Each row below holds a small network's activations on one input, seen along a few directions.
In each table, some parts of the input vary, and every possible input appears once, in random order.
Descriptions start from the smaller parts, as in this example, which fits no table here: one of 5 places around a ring, together with either a single point or one of 9 places along a line or (one of 2 separate values, together with one of 6 places along a line).
Shared parts are said once, and a part with two or three values counts as separate values.

Other details of the inputs vary at random and push rows far along two fixed directions, the same in every table; ignore that.

A family of inputs:
row 1: [  3  12 -21 -22  -3 -35  27   8 -26  -6   2  -7 -40 -22]
row 2: [  1  16 -24 -14  -4 -30  26  -1 -19 -21   3 -11 -36 -10]
row 3: [ 15  21  -3 -41   8   8  -5  13  36 -10 -27   7  14   5]
row 4: [  0 -10 -28 -24   6 -26  18   1 -18 -11 -10  -4 -34 -39]
row 5: [  8  15 -18 -21   9 -13  21   0   7 -13 -10  -1 -31  -9]
row 6: [-14  -5  43  27 -10  34 -38  -9  13  21  -1   4  37  34]
row 7: [ -7   8   7  -7  19  13 -27  17  35   1 -20   4   5  27]
row 8: [  6  17 -16 -26  18  -3  12   3  20 -11 -22  -6 -22  -4]
row 9: [-12   0   1  -1  12  17 -29  20  31   0  -1   9   1  17]
row 10: [  3   0 -27 -21   9 -22  31  -2 -17 -12  -4  -7 -37 -39]
row 11: [ 11  -9  -8   2 -11 -10  26  -9 -25   1  20   9  -1 -29]
row 12: [  5  18  -7 -44   4   8 -14  26  42 -15 -19  18  14  -4]
row 13: [ -6   7 -22 -26   8   7 -12  16  44 -18  -9  14 -20   6]
row 14: [  5  16  -9 -28  18 -10   1   8  16 -16 -24 -10 -17  -1]
row 15: [-11 -29  11  46  -5 -12  12 -14 -48  23  32 -10  -8   4]
row 16: [  1  20 -12 -22   6 -11   5   9  19 -17  -5  -3 -24   9]
row 17: [ -6  -2  -3   5   5   3 -12  15   6   0   0   1  -9   9]
row 18: [  7   3 -24 -15   7 -20  30  -2 -18 -11  -9 -10 -35 -31]
row 19: [  1  16   2  -4 -11  -2  -6   8   5  -5   2  -1  17  12]
row 20: [  5 -26  15  40  -7  -2  17 -22 -47  29  22  -9  23  -9]
row 21: [-16 -11  15  44   4   8 -26  -1 -11  14  13 -11  14  32]
row 22: [  1 -14 -11  18   1 -15  24 -10 -31  -1  11  -5 -26 -19]
row 23: [ -4  13 -16 -27  11   8  -8  19  41 -18  -6  12 -19   7]
row 24: [  2   2 -20 -32  14 -15  10   9   1 -15 -15  -2 -27 -26]
row 25: [  7  19 -16 -24  15 -14  18  -1   9 -16 -18 -13 -25 -11]
row 26: [ -4 -24  15  30   6  42 -33  -5  28  21   5  12  47  19]
row 27: [ -9 -32  15  40   9  -7   3 -15 -44  25  12 -16   3   0]
row 28: [ -8  11  12   6   7  28 -17 -14  30  -4 -12   2 -13  28]
row 29: [  8   5   7   4 -26  -7  27 -26 -31   2  10   0 -14 -16]
row 30: [-15  -9  -2  -1  14  14 -33  16  33   0 -14  10   4  12]
row 31: [-22  -7  35  31   8  32 -43  -8  17  16  -7  -3  12  41]
row 32: [ -3 -32  17  39 -14 -11   5  -6 -53  23  23  -3  24 -14]
row 33: [ 12  15  -9 -45  10  14 -12  19  43 -14 -23  15  15  -6]
row 34: [ 11   6   4   0   1  25 -10   5  34  -3  -4  15  22  15]
row 35: [ -4  14   0   8  17  19 -19  -1  38 -12 -13  -2   4  32]
row 36: [-11  -8   0   0  12   1 -16  13   7   1  -5   4  -4  -1]
row 37: [ -7  -4   6   3  -1 -11  12 -21 -34   2  -5 -17 -31 -13]
row 38: [ 11   3  -6   7  -9 -15  24 -15 -30  -1   3 -13   6 -16]
row 39: [ -2 -16  20  32 -12   7   1  -8 -17  21  27   3  26  16]
row 40: [  1  21 -10 -29  12 -18   0  14  14 -16 -21  -5 -20   0]
row 41: [  3  -4 -32 -16   1 -22  26  -5  -9 -14   0   4 -40 -34]
row 42: [ -6 -16  28  29  -3  13 -19   0  -7  25   9   3  42  20]
row 43: [ -3 -15  20  35 -18 -12   3  -7 -41  22  30  -8  23   2]
row 44: [ 9 12  1  5 -5  6  2 -7 11 -6 -1  2 18 12]
row 45: [  5   8 -17 -29  16  -6   4  13  14 -16 -25  -3 -22 -11]
row 46: [  7   3   3  -9  11  31 -17   7  40   1  -8  13  29   7]
row 47: [ -5 -23  30  35 -20   1   6 -30 -55  25  16 -12  12  -8]
row 48: [  2  -6 -33 -19   5 -23  28  -6 -15 -11  -6  -5 -38 -41]
row 49: [ 10  13  10  -6   7  19 -11   0  33   0 -12   0  28  18]
row 50: [ -3  -8  27  29   7  30 -37  -3  19  12  -6  -4  55  39]
row 51: [11 10  7  1 -4  6  3 -5 14 -1  2  4 17 10]
row 52: [  6   3   1   1 -18 -21  23  -6 -25   0  20  -3   1  -7]
row 53: [-11 -16  11  45  13  10  -9 -17 -15  12   5 -19  12  18]
row 54: [  6  32  -5 -34   0  -1 -11  17  33 -20 -25   4  15  11]
row 55: [  1  13 -13 -17  -2 -18  32 -22 -26 -10 -11 -16 -50 -28]
row 56: [  1  -3  -2  -8 -11  -4   2  12  -7   3  15  10  10 -14]
row 57: [  0  19 -16 -28  10   9  -8  21  44 -21 -15   9 -19  14]
row 58: [ -3 -42   8  32  -9  -3   0 -14 -43  24  21   1  24 -21]
row 59: [  2   3 -21 -19   1 -35  23  10 -28 -12  -9  -5 -37 -32]
row 60: [ 10  24  -3 -34  -4 -16   4  13  13 -13 -15   1   6  -5]
row 61: [-10  14   4  -1  17  10 -30  13  32  -9 -22  -3   8  31]
row 62: [  3  20 -16 -27  16 -12   2   6  12 -22 -27 -12 -17   0]
row 63: [ -2  19  19 -10 -15  28 -17  -3  36  -3  -4  12  10  29]
row 64: [ 16  -2 -28 -21 -17 -24  36  -7 -22 -10  10  12 -19 -45]
row 65: [ -1 -27  13  39 -18  -1  10  -8 -38  18  35   2  18  -2]
row 66: [ -6  33  -1 -33   2  11 -17   8  39 -16 -22   2 -28  20]
row 67: [ -4  -5   4 -11   0  19 -29  16  35   2  -9  18  30   6]
row 68: [ 10   6 -20 -29 -16 -23  33   6 -17 -13  16  10 -16 -33]
row 69: [ -6  15   6  -4  12  11 -27  16  35  -3  -8  -1   2  31]
row 70: [  6 -21  15  39 -13  -2  17 -21 -39  23  27  -1  19  -3]
row 71: [ -4 -15  12  41 -20  -9  11 -16 -42  13  32  -8  20   7]
row 72: [ -3   0   0 -12  -5  22 -28  19  39   1   1  20  25  11]
row 73: [  8   9  14 -12   8  15 -19   6  30  -1 -16   0  32  19]
row 74: [-10 -21 -16  10  -8 -24   9   2 -34   6  18  -1 -26 -25]
row 75: [-17 -20  20  44 -13  -2   4 -28 -45  17  28 -12 -20   9]
row 76: [  8  19 -16 -20   8 -16  19  -2   8 -18  -9  -6 -29  -7]
row 77: [ -3 -19  18  33 -17  -8   5  -6 -41  27  30  -3  22   0]
row 78: [ -6 -13  25  30  -5  31 -34  12  17  18  13  10  45  30]
row 79: [  7   5   7   0 -18  -1  22 -24 -28   5   1  -7  -9 -18]
row 80: [ 19   4 -18 -31  -7 -25  29   5 -24 -11  -8  -2 -10 -38]
row 81: [ 14 -10  -7   7  -8 -10  27  -9 -32   6   8  -4   3 -28]
row 82: [-12 -27  12  41  12  21 -15  -9   1  15  17   4   9  13]
row 83: [-10 -25  17  31  -7  33 -31   2  22  17  22  18  41  26]
row 84: [ -3  15  18  -7 -21  11 -10  -3   7   3   1   4   4  11]
Each input here is: one of 2 separate values, together with one of 6 places around a ring, together with either a single point or one of 6 places along a line.
The inputs of row 39 and row 15 match in every part but the choice among 2 separate values. If row 68 is changed in the same way as row 39 into row 15, which row does it become?
Answer: row 23
The inputs of row 52 and row 16 match in every part but the choice among 2 separate values. If row 56 is changed in the same way as row 52 into row 16, which row does it become?
Answer: row 9
List by row number the other rows that have the choice among 2 separate values and the place on the ring of 6 in common with row 47.
Answer: row 3, row 33, row 50, row 58, row 73, row 80
Which other rows does row 34 become when the place on the ring of 6 takes its other values? List them by row number.
Answer: row 32, row 65, row 78, row 80, row 81
List by row number the other rows that have the choice among 2 separate values and the place on the ring of 6 in common with row 66.
Answer: row 1, row 9, row 17, row 21, row 69, row 74
Which other rows does row 12 become when the place on the line of 6 takes its other values? List them by row number.
Answer: row 32, row 42, row 54, row 60, row 67
Which other rows does row 21 become when the choice among 2 separate values takes its other values? List them by row number.
Answer: row 19
Which other rows does row 37 become when the place on the ring of 6 takes its other values? List them by row number.
Answer: row 28, row 31, row 55, row 66, row 75
